Each row below holds a small network's activations on one input, seen along a few directions.
In each table, some parts of the input vary, and every possible input appears once, in random order.
Descriptions start from the smaller parts, as in this example, which fits no table here: one of 3 separate values, together with either a single point or one of 9 places along a line or (one of 4 places along a line, together with one of 8 places around a ring).
Shared parts are said once, and a part with two or three values counts as separate values.

Other details of the inputs vary at random and push rows far along two fixed directions, the same in every table; ignore that.
These rows show it; all are for the same input, with only those details redrawn:
[-10   5   8 -27  12 -39 -75   8 -13  -9 -54   8  14]
[-17  39  27  10 -14  19 -15   6  30  -6  -4 -47   1]
[ -9  39  15 -29  -3   7 -18   1  -4 -43 -70 -11  -1]
[-29   4  33  39  -9 -13 -66  14  45  50  63 -59  19]
[ -9  51  20 -20  -7  22  -5   1   6 -44 -58 -23  -2]
[-11  62  28  -9 -18  41  20   1  22 -42 -38 -44 -11]
[-17   2  15  -6   5 -34 -76  11   3  13 -17 -15  19]
[-19  -7  17   5   9 -43 -89  15  11  29   4 -16  20]

Table:
x1: [  5  47  20  15 -31  23  24  24  43   8  14 -13 -18]
x2: [ 18 -14 -30   3  16 -14  19 -13 -44   7 -21   9  12]
x3: [ 20  -4  30  11   9  54  35 -20  -6 -40 -47 -47 -27]
x4: [  4 -21 -24  10  23  -9  26   6 -37   5 -20   5   2]
x5: [  7 -16  16 -30   0 -49 -23   0 -35 -37 -25  38  -2]
x6: [ 18  -5  12 -19  -3  37  55 -16 -56 -40 -39  15 -28]
x7: [  2  29 -16  25 -13  51  85 -19  20 -20  14 -34   7]
x8: [ 15  17  19 -53 -11 -21  23 -22 -25 -59 -61  32   8]
x9: [ -1 -17  18  10   3  17 -26  -5  46 -24  29 -61 -14]
x10: [  9  13 -33 -48  10 -25 -31 -11   2   7 -38  52  -3]
x11: [ 14  20 -27 -58   2   1  -5  17 -11 -28 -66  53 -25]
x12: [  6 -29  28   9  10 -43 -63  -2  19 -19 -14 -31   6]
x13: [  3  53  -2  27 -33  25  79   7  16 -49  14 -43 -12]
x14: [-20   7  -7  18  -8  12 -10  11  55  49  59  -5 -12]
x15: [ 11   2  25   2 -12  48  68 -26 -21  -7   6 -18 -14]
x16: [ -5  35  -8 -51   6  36 -10  -1   0 -49 -61  -9 -14]
x17: [ -2 -33  14 -15  20  -1   1  -7 -24 -12  -3  31   3]
x18: [ -6 -42  24  13   9   6  10  -2 -24  24  23   2  -6]
x19: [ 15  14  -4   5   1  28   0  16   6  20  -1  21 -13]
x20: [ -3 -28 -44  -2  10 -52 -33   3   3  23  41   2  26]
x21: [-13  -3   5  12   5 -51 -48  17  26  46   6  29   7]
x22: [-14  -4  26  23 -34  29  27  -8  54  27 115 -54  -2]
x23: [ 21  -5 -26 -10   9  13  51  13 -52 -33 -55  11 -11]
x24: [ -1  16  22  -6 -11  57  71 -31   3 -35  -3  -6  -4]
x25: [-24 -30  41  29 -14 -28 -12  14  29  27  71 -18  11]
x26: [ -2  24  -8  34  -2  55  84  -1  18 -24  22 -32  -3]
x27: [  0  22 -16   0 -18  19  -2   6  32  18  29   5 -28]
x28: [ -8  20  19  29   3  56 -14   0  26  18  30 -49   0]
x29: [  0  11  -2   8  -7 -43 -48  13  10  27   2  31  -5]
x30: [  6  26  12  55 -24  63  43  -1  23  53  60 -34 -28]
x31: [-19 -46   6 -23  11 -27 -30   9  -1   3  33  21   3]
x32: [ -4 -27 -34   6   1 -26 -14  33   4   6  43  -9   6]
x33: [  5 -48   3 -10  18 -29 -39  -8 -45   3  13  39   3]
x34: [  1 -20  -8  23   7  -8 -23 -12   0  72   9  20   9]
x35: [ 10  -5 -19  25   4  16  31  21  -5  -1  32 -17   5]
x36: [-15 -20 -33   7  12 -21  -1  19  16   6  39  -9  10]
x37: [  8  46  10  41 -20  65  48 -18  54  43  61 -30  -7]
x38: [-16 -42  18 -13  -1 -69 -50  -6  -6  12   5  28  31]
x39: [ 10 -12 -32  22  12  -7   4   1 -24  -1  24   3   6]
x40: [ -1  55   8  26 -20  77  71 -23  49  14  23 -22  -8]
x41: [  5 -36 -25  40   8 -21  -8   6 -33  40  40 -10   4]
x42: [ 11  19 -44 -29  -3   5  41   2 -21 -63 -29   9 -16]
x43: [-11  -5  25  44   0  44 -21   3  11  53  37 -54  -1]
x44: [-19   0  17  -1   7 -35 -80  13   6  18 -10 -14  20]
x45: [  9 -42  19  30  28   1 -56 -13  14   2  19 -34   5]
x46: [ -6   3  -4  55 -21 -34   3   4  43  41  89 -52  30]
x47: [ 11 -17 -35 -10  18 -15  25 -16 -48 -12 -57  23  12]
x48: [-11 -23 -13  24  11 -62 -22  23  10  17  26  -4  28]
x49: [ 17  -2 -12   2   8  -2  -8 -17 -17  45 -21  32  -2]
x50: [  6  33  -4  -6  13  40  36  -6   7  -5 -32  28 -16]
x51: [  9 -14   0  20   1  12 -13  16 -11  54   9  16 -11]
x52: [ 22  24 -23 -30  15  10   1 -11 -33 -19 -64  61 -19]
x53: [ -3  15  11 -20 -23  40  52  -8   5 -50  25 -12 -34]
x54: [ -9   6   3 -47 -12  23  41 -21   3 -51 -21  13  -5]
x55: [-11 -11 -32 -28   6 -36 -51  -7  15  32 -16  47   9]
x56: [ -2 -39  25 -22   0 -62 -47  25 -25  -7  -1  32  12]
x57: [ -5 -54  14  12   5 -13 -14 -16 -25  39  25   9  11]
x58: [ 19  34 -26  -1  -1  35  76 -20 -10 -35 -12 -14   6]
x59: [ -9  19  -5  -6  -6 -34 -24  -8  24  20 -29  32  12]
x60: [ -1   6 -48 -33   2  -8  32 -12  -5 -45 -39  14  10]
x61: [  5 -49  21  10   1   5  -2  12 -34  23  26   3  -8]
x62: [ 13  -9 -22 -17   6 -57 -11  33 -29 -35 -44  24  15]
x63: [ 16 -18   3 -38  16  -8   1 -29 -41 -26 -33  44   9]
x64: [  8 -40  13 -10   8   0 -12  10 -29  -7  10  27  -1]
x65: [ -8  -2 -24   4   3 -52  -4  -2   2 -10 -15   7  33]
x66: [  8  42  -2 -17  -8 -22  -2 -12  18   4 -36  30  -1]
x67: [  6   2   8 -55 -14  29  41  12 -16 -68 -29  15 -26]
x68: [  0 -21  -5  13  17  -9 -19   3 -12  55  -9  31  -5]
Question: Changing only one part turns x58 into x20. The same change can be made to x45. Which row results?
Answer: x9
Question: Changing only one part turns x30 into x29. The same change can be made to x43. Which row results?
Answer: x44
Question: Describe the family of inputs behind these rows.
Answer: one of 4 places along a line, together with either one of 2 separate values or (one of 3 separate values, together with one of 5 places around a ring)
Question: Which other rows does x34 become when the choice among 3 separate values takes its other values? List them by row number.
Answer: x47, x57
Question: Which other rows does x9 become when the choice among 2 separate values takes its other values? List them by row number.
Answer: x16
Question: Which other rows does x41 become when the choice among 3 separate values takes its other values? List them by row number.
Answer: x6, x30
Question: Which other rows does x34 become when the place on the line of 4 takes its other values? List them by row number.
Answer: x40, x55, x59
Question: Which other rows does x60 become when the place on the ring of 5 takes its other values? List them by row number.
Answer: x20, x32, x36, x42

Table:
x69: [  3  -9   3  23  -6  36  19  -2   5  21  33 -23 -10]
x70: [ -7  18  31  40 -12  12 -17   5  33  17  30 -53  -2]
x71: [  1  42   3 -23 -18  38  51  -3  21 -74 -14 -30 -14]
x72: [  7  -2  16  14  -2  37  31 -11   2   1  11  -8 -11]
x73: [  2   4  14  14  -7  38  30  -4  -6   9  19 -16  -7]
x74: [-17   4  36  35 -16  19 -13 -10  37  49  53 -41   9]
x75: [   9   57    5  -55   -9   64   63  -13    0 -104  -73   -9  -32]
x76: [-10 -20 -25   9  23 -37 -80  17   7  60  11  18  16]
x77: [  4   5  -8  14  -9  23  43  -2   3  -7  17 -20  -6]
x78: [ 14  41  -8 -28  -6  66  93 -15 -23 -70 -71   3 -31]
x79: [ 14 -11 -32 -45  21 -24   2  -1 -56 -39 -74  47  -2]
x80: [  5  32   9   5 -18  32  15  -9  27  28  14  12 -19]
x81: [  0  33  -5  11 -24   5  27   0  30  18  27   7  -3]
x82: [-13  19  21  21 -17   8  15  -9  32  10  30 -35  10]
x83: [  4   6  10  11  -6  30  37  -3  -6   0  15 -14  -4]
x84: [   9   26  -49  -54   23  -26  -11    3  -31  -42 -109   56    5]
x85: [-12   9  29   2 -17  18  24   9  20 -16  22 -23 -10]
x86: [ -1 -28  -9  15   3 -30 -11   6 -14  23  31   5  20]
x87: [  5 -37 -21 -12  24 -35 -43   4 -41  16 -14  36   9]
x88: [  1 -43 -31  -2  19 -54 -37   4 -30  15   0  29  19]
x89: [ 10 -37 -18 -11  22 -36 -29  -3 -29   7 -19  30  10]
x90: [  16   15  -13  -47   21  -51  -31   -1  -45  -66 -117   39   11]
x91: [  5  51  17 -43 -21  45  93  -2  -6 -98 -65  -1 -23]
x92: [ 17  78  -5 -37 -22  51  94 -15   8 -60 -66  27 -30]
x93: [ -7   8  37  48 -12  15 -34   5  36  36  45 -57   0]
x94: [-11  11   8  -1 -13  16   3   4  35 -23  38 -38  -5]
x95: [ -8  13  24  43 -14  -6 -19  11  37  19  44 -57   6]
x96: [ -8 -21   6 -15  14 -43 -59  -7 -18  16 -30  28  21]
x97: [  5 -45  -5  -3  23 -36 -39  -3 -28  18  -6  36   9]
x98: [ 11   0 -15 -34   8 -34 -38  -3 -18  18 -40  69   0]
x99: [  3   4   3  17  -8  17  49  -6   6 -15  19 -12   1]
x100: [ -9 -33 -10 -25  18 -48 -77   8  -6  -2   4  15  12]
x101: [  6 -58  -8   8  22 -35 -61  -2 -20  48  21  19  12]
x102: [ 11 -37 -21 -17  22 -41 -24  -4 -32  -1 -23  32  10]
x103: [  0  33   0   6 -19  16  22  -4  30  21  19  11 -12]
x104: [  8 -36 -12 -14  23 -42 -23  -3 -31  -2 -18  40  10]
x105: [  1   6  -3  13  -7  27  39   3  -1   1  21 -21  -7]
x106: [ -2 -53 -12   9  20 -33 -66   9 -26  55  26  18  12]
x107: [ -7   8  16  -8  -7  31 -13   0  25 -15  20 -30 -12]
x108: [  1 -13   7  35  -6  24  18  -3  18  28  55 -30  -3]
x109: [ -1  60  18 -23 -16  47  74 -22   8 -58 -56 -13 -10]
x110: [-12  29 -12  27  -7  24   3  12  42  34  32 -27  -3]
x111: [-13  22  14  13 -17   0  21  -9  24  -2  14 -25  15]
x112: [ -4  -6   6  33 -10   8  21   3   9  23  56 -26   6]
x113: [-15 -14  41  22 -17  20 -10  11  30  29  58 -32  -9]
x114: [  7 -24 -17 -29  23 -36 -20  -2 -53 -14 -46  46  11]
x115: [  1 -15  -3  35 -10   5  25   0  21  23  58 -31   7]
x116: [ -6  23  26  35 -12   9  -8   6  30   4  21 -50   1]
x117: [ 15 -26 -14 -31  26 -31 -10  -7 -44 -26 -57  52   3]
x118: [-10  -5 -26  16   9 -24 -45  16  20  44  19   0  12]
x119: [ 11 -18 -30 -39  24 -21  -1  -6 -53 -33 -73  50  -3]
x120: [-19  -9  30  25 -21   2   5  16  35  17  70 -37  -1]
x121: [ -2  -9 -23 -11  24 -20 -67  10  -6  35 -28  31   6]
x122: [  2   7 -10  10 -11  17  43   5  -2 -10  17 -17  -2]
x123: [-16 -51  16  -4   9 -54 -77  17  -6  36  32  17  13]
Question: Changing only one part turns x82 into x109. The same change can be made to x120. Which row results?
Answer: x85
Question: Describe the family of inputs behind these rows.
Answer: one of 5 places along a line, together with either one of 2 separate values or one of 4 places along a line or one of 5 places around a ring
Question: Which other rows agree with x80 in the place on the line of 5? List them by row number.
Answer: x69, x72, x73, x74, x93, x101, x106, x107, x113, x121
Question: Start at x70 and move only the place on the line of 4, one step at a time. The first step leads to x96. Which rows follow, in order?
Answer: x123, x75
Question: Which other rows agree with x86 in the place on the line of 5? List them by row number.
Answer: x71, x81, x84, x88, x90, x91, x99, x111, x115, x122

Table:
x124: [ -4  -2  -4  -6  10 -35 -57   6   3  18 -18  14  12]
x125: [  3 -25 -13  13   7 -11 -13   1 -10  40  24  19   4]
x126: [ -9   1   0   8   1 -28 -48   8  20  26  12  -3   9]
x127: [ -9 -16   0   5   5 -23 -41   9   8  15  18  -6   9]
x128: [  4   7   4 -18  -2   7  23  -2 -12 -37 -27   5  -7]
x129: [  5 -15  -2 -15  11 -20 -16   0 -24 -17 -26  12   4]
x130: [  4  31   0 -34   2   2  -4  -4  -8 -31 -69  23  -6]
x131: [  9  30   1 -29  -5  28  58  -7 -16 -68 -57   0 -12]
x132: [-11 -14  13  17  -2  -8 -35   6  19  28  36 -17   6]
x133: [  4  13   3   8  -7  31  47  -7   1 -17   2 -18  -7]
x134: [  1  -2  -3 -21  12 -14 -26   0 -15 -19 -36  12   3]
x135: [ -3   6   4  52 -18  43  44   0  31  43  78 -41  -8]
x136: [ 12  10 -15 -15   0  20  42  -7 -16 -15 -24  24 -12]
x137: [  0  24  14  21 -25  54  72  -9  26 -12  39 -39 -14]
x138: [  3 -16   3 -16   9 -18 -14  -2 -24 -14 -23  16   3]
x139: [-11 -15  21  59 -18  23  14   3  39  53 102 -51   2]
x140: [  7  38   2  -7 -14  53  85 -10   2 -49 -21 -18 -18]
x141: [ -6  -2  -2 -11   7 -37 -55   6   5  17 -11  19   9]
x142: [ -4 -22  -1 -10  10 -36 -53   6  -5  10   0  15  11]
x143: [  5 -30 -25  -2  16 -31 -23   3 -23  29   2  34  10]
Question: Describe the family of inputs behind these rows.
Answer: one of 4 separate values, together with one of 5 places along a line
Question: Changing only the place on the line of 5 turns x130 into x139. The same change can be made to x124. Which row results?
Answer: x133
Question: Start at x136 and move only the place on the line of 5, one step at a time. The first step leads to x137. Which rows follow, in order?
Answer: x128, x142, x141
Question: Which other rows does x136 become when the choice among 4 separate values takes its other values? List them by row number.
Answer: x125, x135, x143
